These are the activations of a small neural network, seen along a few directions. Each row is one input.
In each table, some parts of the input vary, and every possible input appears once, in random order.
Descriptions start from the smaller parts, as in this example, which fits no table here: ring(8) and (point or ring(9) or (values(3) and line(6))).
Shared parts are said once, and a part with two or three values counts as separate values.

Other details of the inputs vary at random and push rows far along two fixed directions, the same in every table; ignore that.

Table:
row 1: [  1  37 -28   1   9  -9 -20  -9   1 -23 -20   0]
row 2: [-15  33  -7 -22  24   1  -4   2 -14  11  -2   7]
row 3: [ -4  30 -11   5  32 -20 -15 -18   6 -14  12  -5]
row 4: [ 29 -32   4  -3 -40   4  14  -8 -13  -9  11   3]
row 5: [-23  19  -7 -10  30  -7 -16 -24   9  -7  11   2]
row 6: [  2 -42  40  20  -5 -13  32   0   9 -22  21  -7]
row 7: [ 24 -30  16  23 -25  -6  12  16  -4  15  13   3]
row 8: [-33  32  12 -10  41  -9  20  13  -1  -3 -25   2]
row 9: [ 22   6  -2  -7  -2  20  21  -1  39  10 -14  -2]
row 10: [-10  33 -13   1  27 -14 -11 -25   2  -8  19  -1]
row 11: [ 11   5   9   3  -3  26  11  -5  50  33 -11  19]
row 12: [26 13 11 -4 13 27 17  4 29 14 -4 12]
row 13: [-13 -10   2   4   1 -10 -15  24 -52  -2  13  -7]
row 14: [-15 -10 -19  14 -12 -15  -9  20 -42  -8   3 -23]
row 15: [-10  27  -6  -9  24 -24 -15   3   2  15 -14   6]
row 16: [-25  40 -11  -9  27  14  -7   1  -7  14  -9   5]
row 17: [  4  31 -18 -18  12 -19 -14 -15  -4 -16 -21  -1]
row 18: [-30  32 -27 -12  13   7  -2  -3   3   7 -21  -7]
row 19: [ 14 -33  15   6 -28  -3  12  11  -8  20  18   8]
row 20: [  9  -3 -17  13 -18 -29  -8  -1 -47 -24   3 -13]
row 21: [ 34 -23   0   8 -44   8  18  -9 -10  -9  13  -1]
row 22: [-13  45 -11 -12  24   4  -1   2 -11  11   0   5]
row 23: [ -7  21  -4  -7  35 -22 -18 -20   4 -13  10  -3]
row 24: [ -8 -10   5   0   4 -16  -7  19 -54   1  13  -8]
row 25: [ 14   3  10   6   0  22  -4   1  51  23 -15  14]
row 26: [ -9  29 -12  10  30 -12 -24 -14  10 -17  11  -3]
row 27: [ 21  -1   4 -19   0  18  17  -3  39  12 -19  -1]
row 28: [ 15 -10  16  -5  13  19  -5 -22  50  -3   9   9]
row 29: [20 12  9 -1 10 32  6  8 31 11 -5 12]
row 30: [-17  25 -10   6  30  -6 -31 -19  13 -16   7  -3]
row 31: [-21  35  -9  -5  27  10 -21   8  -6   4 -13   2]
row 32: [ 14   1  11   4  10  29   7 -30  55   4  15   9]
row 33: [-24 -18  -2  10  -7 -27 -24  19 -40   6   6  -3]
row 34: [-36 -14  16  19   2 -46  12  25 -38  -4  -5  -8]
row 35: [ -2  -4  22 -10   5  14  48   4  49   3 -33  -1]
row 36: [ 25 -35   2  13 -46  18  13 -10  -8  -8   5   1]
row 37: [ 11 -35   4  -6 -33  10  22   8 -11   8  11  -8]
row 38: [ 16   0   2 -15  -3  26  10   0  44  10 -19   0]
row 39: [ 24 -41   7   2 -38  10  -1  -3  -5 -15   1   1]
row 40: [ 20 -39  21  15 -13   2  -4  -6   4 -12  33  -3]
row 41: [-29  22 -23 -23  14   3  -2  -2   2   6 -20  -3]
row 42: [ 13  -1  15 -16   9  35   5   4  33  15  -8  15]
row 43: [20  8  7 10  1 14  0  6 43 18 -9 16]
row 44: [-15 -12  -2   4   3 -27 -13 -10 -41 -14  37 -11]
row 45: [  0 -11 -14   5 -18 -25 -21   2 -47 -26   0 -12]
row 46: [-18  37 -27 -14  10  -3   3  -3  -6   6 -12  -9]
row 47: [ 19 -28  13  19 -32   0  17  12  -6  21  21   8]
row 48: [-27 -13  -5  -2   1  -6  -5  19 -57   3  16  -2]
row 49: [ 17 -40   4  -1 -40  11  11  -6 -10  -9   5   4]
row 50: [-26 -20 -12  -3 -13 -13 -14  16 -41  -6   0 -19]
row 51: [-28  24 -11 -11  19 -12 -14   0   3  18 -13  11]
row 52: [ 16 -37  30  10 -33  -8  38   3  -1 -27 -11  -3]
row 53: [ 17 -36  20  15 -25   0  -1  18   0  14  10   5]
row 54: [  9  -1  -2  -6  -5  34   6   0  46   8 -20   0]
row 55: [ -7 -10 -19  14 -21 -16 -25   1 -45 -27  -3 -12]
Description of these inputs: values(5) and (point or (values(2) and ring(5))).
Q: The inputs of row 23 and row 27 match in every part but the values(5) part. If row 3 is changed in the same way as row 23 into row 27, which row does it become?
A: row 9
Q: Which other rows does row 40 become when the values(2) part takes its other values? List them by row number.
A: row 26
Q: List by row number the other rows that have the values(5) part in common with row 19.
A: row 7, row 11, row 15, row 25, row 33, row 34, row 43, row 47, row 51, row 53

Table:
row 56: [ 20 -17  19  -9 -10  34  18  13  28  19  -7  11]
row 57: [ -8  31 -14 -15  28   5 -17 -22  41  -8 -21   2]
row 58: [  8 -52  12  11 -23  -3   2   3 -31 -19  23  -9]
row 59: [ 26 -19  20 -11 -12  43  36   6  38  15   1   8]
row 60: [-13  37  -4  -7  34  -4   0 -12  35   5  -3   5]
row 61: [-30  17  -6   5  21 -31 -23   7 -19   2   3  -3]
row 62: [ -3  41  -9  -4  22  -2 -18  -5  28  -2 -23   6]
row 63: [  9 -41   4  14 -29  -2   3  -7 -18 -16  26 -18]
row 64: [ 21 -19  21  -7 -13  42  31   5  33  18  -4  13]
row 65: [  3 -33  22  12 -10 -11   2  14 -21   5  23   2]
row 66: [-29  27 -19  12  11 -28 -22   0 -35 -16  -5 -10]
row 67: [-33  14  -8   8  23 -31 -19   5 -23   1   3  -7]
row 68: [-16  35 -13 -18  21  18   6  -1  33  10 -20   3]
row 69: [-28  16 -15  -8  18 -29 -32  -1 -38 -24   1  -6]
row 70: [ 29 -26  16   1 -20  32  16 -21  49  -3   4   8]
row 71: [  9 -36   8   6 -27 -11  15  14 -33  -2   3  -7]
row 72: [ -1  43  -6  -9  33   1  -9  -8  22  -3 -23   3]
row 73: [ 27 -11   2  -7 -16  46  10   2  33  27   4  17]
row 74: [ -5 -34   9   5 -16   5   9  23 -36   7   8  -9]
row 75: [ -4 -34   6  11 -24   2   0  25 -25   8   6  -6]
row 76: [ -9 -34   5  13 -27   8  10  17 -27   7   9  -6]
row 77: [-43  16 -20  -1  14 -18 -20  17 -41   2 -11 -15]
row 78: [ 14  41 -22 -23   9  10  -7 -17  33  15 -20  17]
row 79: [-26  24 -16  -8   7 -28  -5   1 -41  -8 -12  -7]
row 80: [-21  21 -19   4  20 -23 -30  -2 -33   8  19   1]
row 81: [  9 -31   8   4 -28 -14   8  17 -34  -3   4  -3]
row 82: [  6  38  -8 -23  19   5  16 -13  34   2 -26   5]
row 83: [-27  16 -22  -1   6 -32 -13   5 -31  -6 -18 -11]
row 84: [  9 -34   1  11 -35  -9  20   8 -20  -6   8 -10]
row 85: [-25  20 -18  12  14 -29 -26   6 -33 -13  -8 -14]
row 86: [ -3 -30  20  15 -10 -12  10   7 -29   2  28  -2]
row 87: [ -7  38 -13 -15  12   1   5 -13  32   3 -32  10]
row 88: [  9 -29   3  25 -26  -8   4   8 -26 -15  20 -13]
row 89: [-10  33   5 -11  40  -2  -4  -7  27  10 -10   8]
row 90: [ 48 -10   5   7 -18  32   3  -8  34  10   9  16]
row 91: [-26  20  -5   0  27 -28  -7   1 -28  -4  14  -9]
row 92: [  9  44  -5 -12  28   8   4 -14  31  -5 -14   4]
row 93: [ 25 -15  12  -4 -22  12  16   1  36  10 -16  10]
row 94: [ 26 -25  14  -1 -16  20   1 -10  40  -3   1   7]
row 95: [ 21 -18  25   8  -5  22  22  -7  49  15   8  15]
row 96: [-27  17 -14  -5  15 -19 -16 -14 -30 -23   5  -5]
row 97: [ 11 -28  13  20 -23  -4   8   9 -35 -11  18  -5]
row 98: [  6  40  -2 -11  27   4 -10  -5  29   0 -21  10]
row 99: [ 35 -11  -1  -5 -16  27  -9 -23  25   7  15   3]
row 100: [ 14 -42  10   7 -24   1  11  -6 -22 -19  31 -12]
Q: Describe the family of inputs behind these rows.
A: values(5) and (point or (values(2) and line(4)))
Q: The inputs of row 71 and row 89 match in every part but the values(5) part. If row 82 is changed in the same way as row 71 into row 89, which row does it become?
A: row 91
Q: The inputs of row 86 and row 97 match in every part but the values(5) part. If row 61 is changed in the same way as row 86 into row 97, which row does it become?
A: row 62
Q: A walk changes only the line(4) part. It starts at row 84 and steps to row 87. List the rest of the walk in order.
A: row 83, row 93
Q: Which other rows does row 56 become when the values(5) part takes its other values? List them by row number.
A: row 65, row 69, row 81, row 98
Q: Which other rows does row 84 become when the values(5) part takes its other values? List them by row number.
A: row 60, row 63, row 68, row 88
